A small network was shown many inputs. Here are its activations along a few directions, one row for each input.
Each table varies a few parts of the input and shows all the possible inputs, shuffled.
A made-up example of a description, with smaller parts first: one of 6 places along a line, together with either a single point or one of 11 places around a ring or (one of 3 separate values, together with one of 8 places around a ring).
Shared parts are said once, and a part with two or three values counts as separate values.
In the rows, zero is written as 128.

Other details of the inputs shift rows strongly along two fixed directions, in all tables alike. That doesn't count.

A family of inputs:
R1: [ 86 121 169 133 125  97 140 130 112  85 122 144]
R2: [114 116 138 147 102 112 113 134 122 111 134 118]
R3: [156 117 110 111 171 143 122  98 143 149 141 134]
R4: [133  85 154 100 125  37 136  85  92  49 141 129]
R5: [ 84 144 157 144 111 113 127 145 113  76 121 146]
R6: [141 153  84 125 168 212 119 136 161 183 114 138]
R7: [ 82 109 173 146  96  41 124 133  91  82 143 112]
R8: [156  77 140 118 118  50 116 108 116  89 158 106]
R9: [140 129 112 124 112 142 112 132 135 156 134 110]
R10: [ 24 141 178 179 115 106 118 166  89  68 130 148]
R11: [ 87 106 157 133 131  50 142 111  97  77 141 141]
R12: [232  97  81  78 156 136 129  88 179 190 146 104]
R13: [155 113 128 114 136  91 144  90 114 112 134 141]
R14: [163  75 143 109 119  29 119  81 108  99 158 100]
R15: [102 213 126 152 139 245 136 188 149 192 105 139]
R16: [ 62 193 120 153 119 226 137 177 148 164  93 153]
R17: [155 127 110 106 154 131 147  92 155 146 128 132]
R18: [115 183  98 151 111 223 122 187 173 200 112 128]
R19: [179  95 115 114 126  99 111 104 141 129 150 103]
R20: [207 109  93 107 160 150 140  84 147 137 126 128]
R21: [130 117 121 134 110 137 113 136 131 139 120 118]
R22: [189  48 137  93 147  33 147  46  88  59 146 117]
R23: [215 102  79  90 148 141 115 104 165 177 137 104]
R24: [142 106 141 124 129  93 136 114 110  81 132 144]
R25: [ 40 146 186 179  94  94 140 146  70  71 109 149]
R26: [160  98 134 115 119  92 109 111 125 129 146 110]
R27: [ 59 133 150 150 125 118 130 162 106  91 113 151]
R28: [144 126 114 127 118 142 107 140 137 153 125 113]
R29: [130 126 133 131 112 129 114 142 131 147 137 120]
R30: [ 71 184 148 153 122 179 144 181 112 137 116 130]
R31: [ 37 186 181 176 110 130 144 181  88 108 119 134]
R32: [176  94 108 101 126  98 120 100 134 138 150 102]
R33: [174 109  97  99 131 124 131 113 152 161 140 105]
R34: [ 97 135 142 138 111 128 139 138  99 101 118 150]
R35: [ 50 178 160 158  99 136 132 160 109 106 109 153]
R36: [122 128 108 117 145 140 138 123 135 134 130 140]
R37: [144 157  93 129 125 193 115 159 161 191 113 116]
R38: [ 96 194  99 154 148 225 124 152 156 198 115 148]
R39: [113 188 108 150 111 226 113 181 164 208 109 128]
R40: [102 184 109 150 107 197 128 173 159 200 112 128]
R41: [136 126 153 127 146  96 140 128 112  87 145 116]
R42: [ 93 127 143 133 137 117 134 136 120 110 130 150]
R43: [ 75 144 144 150  93 123 120 164 112 124 126 116]
R44: [198  77 109  99 134  76 124  65 138 137 152 102]
R45: [194 102 102 100 136 101 122  88 148 159 152 104]
R46: [108 125 144 146 123 134 136 134  99  96 102 141]
R47: [230  91  67  83 144 142 119  69 167 181 145 100]
R48: [235 107  83  88 174 164 141  65 157 166 126 129]
R49: [ 79 122 182 134 108  72 129 131  91  56 126 148]
R50: [120 117 162 124 139  88 141 137  95  82 131 115]
R51: [ 18 155 162 173 114 135 123 169  89  96 121 147]
R52: [125 162 109 137 129 197 132 156 133 152  98 154]
R53: [115 188  98 155 113 224 114 184 170 199 112 124]
R54: [106 119 140 134 109 104 123 154 122 117 124 117]
R55: [163  82 134 115 120  83 115  95 123 119 145 111]
R56: [128  86 154 117 141  61 140  99 118  58 140 130]
R57: [ 50 141 187 162  95 101 131 162  77  68 114 161]
R58: [185 139  89  93 156 173 128 109 161 155 112 137]
R59: [197 115  74  94 178 155 135  95 175 161 140 134]
R60: [160 116 108 101 159 146 138 108 153 134 115 132]
Each input here is: one of 5 separate values, together with either a single point or one of 5 places along a line or one of 6 places along a line.
- Changing only the choice among 5 separate values turns R45 into R32. The same change can be made to R38. Which row results? => R51
- Changing only the choice among 5 separate values turns R50 into R41. The same change can be made to R52. Which row results? => R24
- Which other rows does R36 become when the choice among 5 separate values takes its other values? List them by row number. => R11, R27, R42, R59
- List by row number the other rows that have the choice among 5 separate values in common with R49. => R1, R3, R12, R15, R26, R29, R39, R42, R48, R55, R57

A family of inputs:
R61: [170 133  72 114 127 171 133 100 160 189 117 128]
R62: [125 100 184 129 115  68 145 131  92  63 125 122]
R63: [159 137 112 124 146 137 118 128 141 161 158  95]
R64: [112 105 175 133 106  53 140 109 103  97 137 118]
R65: [227  59 110  86 150  82 120  57 137  84 140 128]
R66: [148 114  81 123 138 157 119 126 151 169 133 108]
R67: [ 82 165 140 142 100 179 127 191 117 126  94 146]
R68: [117 123 163 134 105  53 134 109  94  93 154 115]
R69: [ 51 158 156 147  81 129 122 167 109 128 110 142]
R70: [151 134  84 135 140 193  97 136 173 188 132 132]
R71: [ 73 143 159 149 167 136 154 109  75  84 112 169]
R72: [128 120 171 133 115  66 137 134  82  59 140 120]
R73: [180  85 102  62 211  61 158  63 170  96 165 135]
R74: [172 132 104 117 155 170 123 129 170 195 135  99]
R75: [ 54 143 150 152 105 130 106 185 113 130 123 121]
R76: [ 59 176 136 176  83 183 109 166 132 149 106 166]
R77: [168 147  77 122 132 208 133 136 155 165  94 134]
- What is each input in this table made of? => either one of 2 separate values or (one of 3 separate values, together with one of 5 places along a line)
- Which other rows does R72 become when the place on the line of 5 takes its other values? List them by row number. => R62, R65, R67, R77
- Which other rows belong to the same alternative as R73? List them by row number. => R71

A family of inputs:
R78: [117 163 120 130 142 159 141 122 154 164 130 138]
R79: [153  83 106  99 178  87 126  78 142 120 156 121]
R80: [137 146 119 114 160 162 140 140 144 151 120 130]
R81: [137 144 117 138 112 161 127 147 133 167 123 105]
R82: [178  91 113  97 130  86 121 114 147 118 147 104]
R83: [119 120 149 130 143  90 150 119  99  99 137 121]
R84: [ 86 166 136 154  97 166 129 150 107 132 100 153]
R85: [187 103 127 104 172  97 136  91 130 111 154 119]
R86: [ 79 163 140 159  95 162 130 147 125 140 105 162]
R87: [154 144 118 137 130 178 121 131 134 136 114 143]
R88: [129 163 113 121 148 164 142 124 137 162 129 131]
R89: [144 144 112 136 123 173 136 127 125 145 103 135]
R90: [130 103 136 117 118  95 130 121 120  74 120 138]
R91: [112  83 123 128 130  95 116 103 117  94 134 143]
R92: [108 133  99 143 124 160 100 147 155 172 131 121]
R93: [138 137 118 123 120 163 121 158 144 164 120 111]
R94: [ 17 141 201 178  60  64 118 178  62  71 129 124]
R95: [185  82 119  91 143 105 134  90 126 105 121 125]
R96: [110 116 153 136  97  73 120 121 121 120 144 119]
R97: [132 110 157 138 110  89 113 136 109 100 146 108]
R98: [134 152 111 115 155 161 138 143 157 143 127 136]
- What is each input in this table made of? => one of 3 separate values, together with either a single point or one of 6 places along a line
- Changing only the choice among 3 separate values turns R84 into R94. The same change can be made to R95. Which row results? => R93
